Each row below holds a small network's activations on one input, seen along a few directions.
In each table, some parts of the input vary, and every possible input appears once, in random order.
A made-up example of a description, with smaller parts first: one of 3 separate values, together with either a single point or one of 9 places along a line or (one of 6 places along a line, together with one of 8 places around a ring).
Shared parts are said once, and a part with two or three values counts as separate values.
In the rows, zero is written as 128.

Other details of the inputs vary at random and push rows far along two fixed directions, the same in every table; ignore that.

A family of inputs:
R1: [150  87 123 150 133 102 108  60 167  67  88  92  87  92]
R2: [117 105 108 144 160  78 126  86 169 118 101  76 107  98]
R3: [186 128 147 111  85 156 136 154  85  73 138 176 146 145]
R4: [ 90 156 110 132 151 136 131 168 133 186 137 131 143 156]
R5: [187 132 153 105  80 166 129 153  80  68 137 178 156 123]
R6: [159 125 137 125 113 135 129 129 120  90 122 143 130 115]
R7: [116 170 139 114 116 176 131 197  85 170 165 181 161 159]
R8: [120 119 120 137 142 101 134 117 143 127 123 109 118 118]
R9: [ 68 140  97 142 175  99 133 142 159 197 128  93 132 150]
R10: [192  99 135 128 118 107 127  88 137  40  98 130 106 101]
R11: [116 139 123 127 138 131 127 145 128 146 129 129 139 127]
R12: [115 137 152 120 103 157 117 132 113 152 148 143 137 130]
R13: [120  76 132 134 142  74 116  34 182 108  93  58  80  82]
R14: [143 127 134 125 117 131 135 137 114 113 138 140 133 127]
R15: [ 92 157 112 130 149 137 131 169 131 185 137 135 144 156]
R16: [152 109 119 136 140 101 128  98 154  88 100 110 110 109]
R17: [166 121 132 126 120 125 128 122 125  83 115 141 122 124]
R18: [145 126 137 128 117 132 135 138 111 110 137 143 128 129]
R19: [171 122 146 122 104 136 134 126 110  70 124 155 124 119]
R20: [125 136 122 131 138 126 134 140 128 131 125 137 126 144]
R21: [ 80 138 113 145 146 142 110 137 144 177 129 114 123 144]
R22: [110 152 124 122 130 150 129 168 108 161 145 143 155 141]
R23: [140 142 132 118 114 150 136 166 101 132 146 160 148 157]
R24: [124 118 115 140 152 103 133 118 145 131 120 112 113 134]
R25: [ 85 147 125 126 125 154 125 137 120 195 152 132 137 141]
R26: [185 131 150 113  92 159 135 154  85  77 140 182 139 146]
R27: [ 94 140 105 135 161 114 128 142 150 171 119 108 133 139]
R28: [161 124 129 119 113 134 129 134 114  92 123 139 140 132]
R29: [ 74 141 112 127 137 142 128 122 137 196 140 103 130 137]
R30: [ 97 147 153 101  99 176 121 161  95 190 165 151 150 155]
R31: [104 152 127 125 127 146 136 174 106 169 156 147 149 152]
R32: [142 145 134 120 117 153 135 161 102 124 140 165 140 153]
R33: [129 144 132 124 125 146 130 154 116 136 138 149 141 131]
R34: [150 112 116 131 136 105 127 105 145  91 102 109 122 113]
R35: [107 146 119 130 141 136 134 165 116 169 144 141 138 163]
R36: [158 146 148 113  99 162 129 164  89 107 145 179 147 136]
R37: [127 143 161 111  85 174 118 147  93 145 154 165 148 136]
R38: [151 133 134 116 110 143 133 151 106 109 137 153 148 144]
R39: [155 143 149 116  99 160 136 167  86 110 150 177 145 144]
R40: [184 105 137 130 114 117 134 109 122  57 112 139 111 121]
R41: [ 27 148 116 135 166 118 115 131 157 250 146  83 123 145]
R42: [189  70 132 144 130  70 131  46 161  23  88  92  81  72]
R43: [ 56 132 126 125 151 123 119 119 151 218 143  92 122 137]
R44: [135 149 139 122 114 155 135 163  99 128 146 163 141 144]
R45: [ 56 141 105 132 152 130 127 115 151 213 135  90 126 135]
R46: [121 105 109 146 165  81 125  83 174 116  96  79 103  91]
R47: [ 73 129 129 131 146 115 116 108 153 190 134  90 114 125]
R48: [136 144 140 123 114 153 136 166  96 131 150 162 141 146]
R49: [116 167 126 111 119 173 131 197  90 170 156 168 172 167]
R50: [141 128 136 122 116 133 133 138 114 113 137 139 140 125]
R51: [ 99 114 133 140 135 111 116  89 156 151 121  93 109 107]
R52: [111 136 139 127 111 149 121 124 120 153 141 133 131 126]
R53: [ 77 103  98 148 169  82 126  51 192 164 101  46  90  96]
R54: [180 123 141 118 104 138 129 131 110  70 120 160 129 127]
R55: [211 106 152 118  89 135 134 117 101  29 116 166 121 123]
R56: [ 99 141 123 137 128 154 111 142 128 156 132 131 129 145]
R57: [179 117 145 114  96 140 129 126 103  67 127 151 139 112]
R58: [112 110 107 147 166  84 125  92 172 128  99  80 106  97]
R59: [175 135 140 109  92 161 130 157  90  84 132 169 156 138]
R60: [212 105 150 113  82 134 134 117 101  28 117 163 129 122]
R61: [ 68 137 129 129 141 126 116 122 144 200 141  98 122 135]
R62: [178 120 143 115 100 144 128 129 104  71 125 152 141 110]
R63: [ 56 152 121 136 143 139 122 137 139 220 147 114 134 141]
R64: [151 127 140 119 106 137 133 141 107 100 137 145 142 126]
R65: [120 133 128 126 128 125 133 141 123 135 137 129 139 130]
R66: [ 54 147  97 143 178 107 129 147 154 215 135  89 134 139]
R67: [119 132 128 132 134 123 134 141 123 140 138 132 127 134]
R68: [164 122 130 117 111 132 129 132 115  87 121 141 139 130]
R69: [170  85 120 139 135  77 130  69 161  51  89  91 101  97]
R70: [127 118 119 139 148 101 128 107 156 117 108 106 113 105]
R71: [ 76 146 112 143 166 117 135 151 141 193 143 115 126 144]
R72: [163  90 116 136 141  82 127  73 161  64  89  90 105  97]
R73: [ 79 134 101 147 176  97 133 135 156 187 126  99 117 150]
R74: [143 148 132 113 110 160 129 171  99 127 137 162 156 149]
R75: [126 102 114 151 164  75 131  75 174 101  98  83  89  95]
R76: [118 106 103 153 171  74 132  83 177 116  94  80  90 114]
R77: [140 118 116 132 143 109 127 112 147 109 106 112 122 116]
R78: [158 116 147 116  90 149 123  98 111  95 130 145 123 109]
R79: [130  86 119 145 143  82 122  34 179 102  96  72  83  77]
R80: [ 92 156 140 122 111 169 123 153 108 188 159 150 147 145]
R81: [148 131 136 126 120 133 129 135 118 106 129 146 129 121]
Description of these inputs: one of 3 separate values, together with either a single point or one of 6 places along a line or (one of 2 separate values, together with one of 10 places around a ring).
Changing only the choice among 3 separate values turns R51 into R12. The same change can be made to R4. Which row results? -> R16
Changing only the choice among 3 separate values turns R72 into R28. The same change can be made to R26. Which row results? -> R40
Changing only the choice among 3 separate values turns R60 into R3. The same change can be made to R45. Which row results? -> R29
Start at R34 and move only the place on the ring of 10, one step at a time. The first step leads to R68. Which rows follow, in order? -> R9, R60, R73, R55, R20, R54, R15, R27
Change only the choice among 3 separate values in R48. List by row number the other rows that result. -> R39, R71
Change only the choice among 2 separate values in R8. List by row number the other rows that result. -> R60

A family of inputs:
R82: [137 107 125 133 149  75 140 106 150 108 116 100 112 114]
R83: [103 165 139 137 126 176 127 185  97 182 162 185 125 183]
R84: [131 108 118 143 146 102 117  94 164 110  97 103 100 127]
R85: [130 141 140 131 113 165 124 162 101 137 148 170 125 174]
R86: [130 117 100 135 146 119 102  93 170 102  78  86 131  87]
R87: [102 149 107 117 148 125 127 161 132 164 128 109 173 109]
R88: [150 107 116 134 137  86 137  94 149  84 106  96 126  86]
R89: [171 124 135 106 104 131 147 140  98  87 136 149 149 125]
R90: [100 113 119 148 168  73 144 119 151 151 133  94 100 135]
R91: [ 50 153  83 151 177 125 116 135 169 215 116  89 133 140]
R92: [187 123 167 121  96 135 149 144  86  69 152 182 118 133]
R93: [168  93 199  93  32 173 108  54  94  79 148 140 114  80]
R94: [107 164 116 117 122 180 124 177 104 178 144 159 158 171]
Describe the family of inputs behind these rows. -> either a single point or (one of 2 separate values, together with one of 6 places along a line)
Change only the place on the line of 6 in R87. List by row number the other rows that result. -> R82, R88, R89, R90, R92

A family of inputs:
R95: [ 73 121 102 162 182  95 130 111 169 184 123  93  91 142]
R96: [ 76 130 100 153 178  85 140 114 173 184 122  85 111 125]
R97: [126 136 121 122 133 141 122 141 129 134 119 127 139 128]
R98: [ 98 141 111 141 151 112 143 144 136 166 139 115 137 130]
R99: [181 108 168  97  45 186 116 105  86  64 134 162 134 127]
R100: [141 152 134 119 100 186 114 166  96 126 137 169 151 149]
R101: [140 138 180 104  74 176 121 145  81 125 162 172 137 125]
R102: [163 121 189 110  57 180 113 131  82  88 152 177 126 124]
R103: [217  80 170 100  50 151 119  53 107   9 111 138 115  90]
R104: [ 78 133  94 149 175  84 136 117 170 172 116  80 122 111]
R105: [155 160 150 105  87 190 124 193  74 125 153 197 173 165]
R106: [ 83 152 108 142 145 148 114 148 134 183 132 130 134 151]
R107: [ 97 135 113 140 158 110 146 146 131 165 144 119 132 134]
R108: [145 131 145  96  77 163 125 123  88 134 149 142 159 121]
R109: [152 163 139 103  85 188 130 192  67 119 159 188 182 140]
R110: [198 138 169 104  70 181 138 170  60  73 160 209 143 156]
R111: [119 144 126 131 127 143 128 138 123 142 131 144 131 138]
R112: [160  87 156 130 111  88 117  54 143  69 115  97  99  59]
R113: [140 159 141 106 103 173 128 186  88 138 145 175 167 157]
R114: [139 105 111 144 151 101 114  76 169  93  89  88 103  93]
R115: [ 67 139  99 138 183  89 134 146 162 206 126  91 134 145]
R116: [119 118 120 141 154 105 139 111 142 132 124 115 103 126]
R117: [136 155 142 122 103 171 135 169  91 140 156 180 146 159]
R118: [ 95 144 108 130 154 113 132 157 138 166 127 109 155 133]
R119: [150 157 144 108  84 205 115 192  76 127 150 195 167 166]
R120: [126 132 128 128 138 115 144 144 123 141 142 133 125 140]
R121: [184 107 137 123 104 116 133  94 131  50 106 135 118  95]
R122: [187  81 134 135 128  84 124  70 153  39  88 108  97  98]
R123: [ 89 147 121 141 148 134 132 163 125 190 151 136 118 171]
R124: [136 150 138 124  99 173 124 160  97 129 141 174 140 154]
R125: [171  98 178 120  83 135 116  80 119  62 128 137 103  90]
R126: [163  87 126 136 144  70 133  71 158  58  96  91  86 105]
R127: [ 92 140 117 135 158 114 131 148 136 172 142 122 123 162]
R128: [184 105 141 130 106 117 136  91 126  52 110 136 105 104]
R129: [ 97 125 149 126 126 120 121 112 137 166 146 113 119 107]
R130: [ 92 155 114 125 147 132 130 170 132 184 136 128 157 150]
R131: [148 164 143 103  86 196 125 182  72 125 152 193 166 150]
R132: [100 139 116 127 155 113 131 149 135 170 128 117 133 148]
R133: [ 68 148  91 139 176 113 126 148 155 195 125  85 144 120]
R134: [ 93 150 110 124 147 141 126 165 133 181 133 124 155 140]
R135: [186  82 121 131 126  89 125  73 156  29  81  90 117  68]
R136: [ 95 140 110 128 158 104 138 160 134 171 133 109 150 139]
R137: [169 107 156  98  68 162 123  90 101  82 130 139 131 113]
R138: [166  92 116 135 138  91 121  68 168  58  83  86 106  73]
R139: [135 105 111 148 148  96 116  70 168  92  91  94 100  95]
R140: [ 96 135 116 138 157 115 143 143 136 173 143 124 125 141]
R141: [ 84 153 117 145 143 143 130 157 128 192 145 138 126 165]
R142: [ 89 132 124 111 119 141 125 113 131 188 143 107 141 130]
R143: [103 129 110 140 155 104 131 107 157 145 110 102 110 117]
R144: [ 98 129 106 140 161 119 116 123 157 158 113 103 126 128]
R145: [ 66 125  95 147 192  66 138 120 176 187 122  72 110 138]
R146: [183  81 136 143 129  92 133  62 147  41 100 117  82  96]
R147: [140  97 106 145 152  80 122  64 178  85  87  79 101  80]
R148: [175 127 151 115 101 143 141 143  93  86 141 165 124 138]
R149: [160  84 125 147 140  76 124  71 162  62  95  96  79 116]
R150: [100 137 115 137 158 100 147 148 131 165 143 111 130 136]
R151: [101 146 110 129 149 138 121 141 137 162 122 115 135 128]
R152: [124 137 125 133 127 141 116 148 128 139 123 139 136 150]
R153: [119 134 122 124 140 110 143 155 117 135 142 126 143 142]
R154: [117 134 125 132 135 132 122 154 126 152 130 138 131 159]
Changing only one part turns R153 into R145. The same change can be made to R108. Which row results? -> R142
Changing only one part turns R120 into R110. The same change can be made to R147. Which row results? -> R139
Describe the family of inputs behind these rows. -> one of 5 places along a line, together with either one of 2 separate values or one of 10 places around a ring
Change only the place on the ring of 10 in R109. List by row number the other rows that result. -> R98, R104, R107, R118, R133, R135, R136, R150, R153
Change only the place on the line of 5 in R133. List by row number the other rows that result. -> R100, R114, R138, R151
List by row number the other rows that have the place on the line of 5 in common with R100. -> R95, R99, R102, R106, R119, R123, R124, R141, R149, R152, R154
Start at R113 and move only the place on the ring of 10, one step at a time. The first step leads to R132. Which rows follow, in order? -> R126, R148, R116, R128, R143, R131, R151, R97
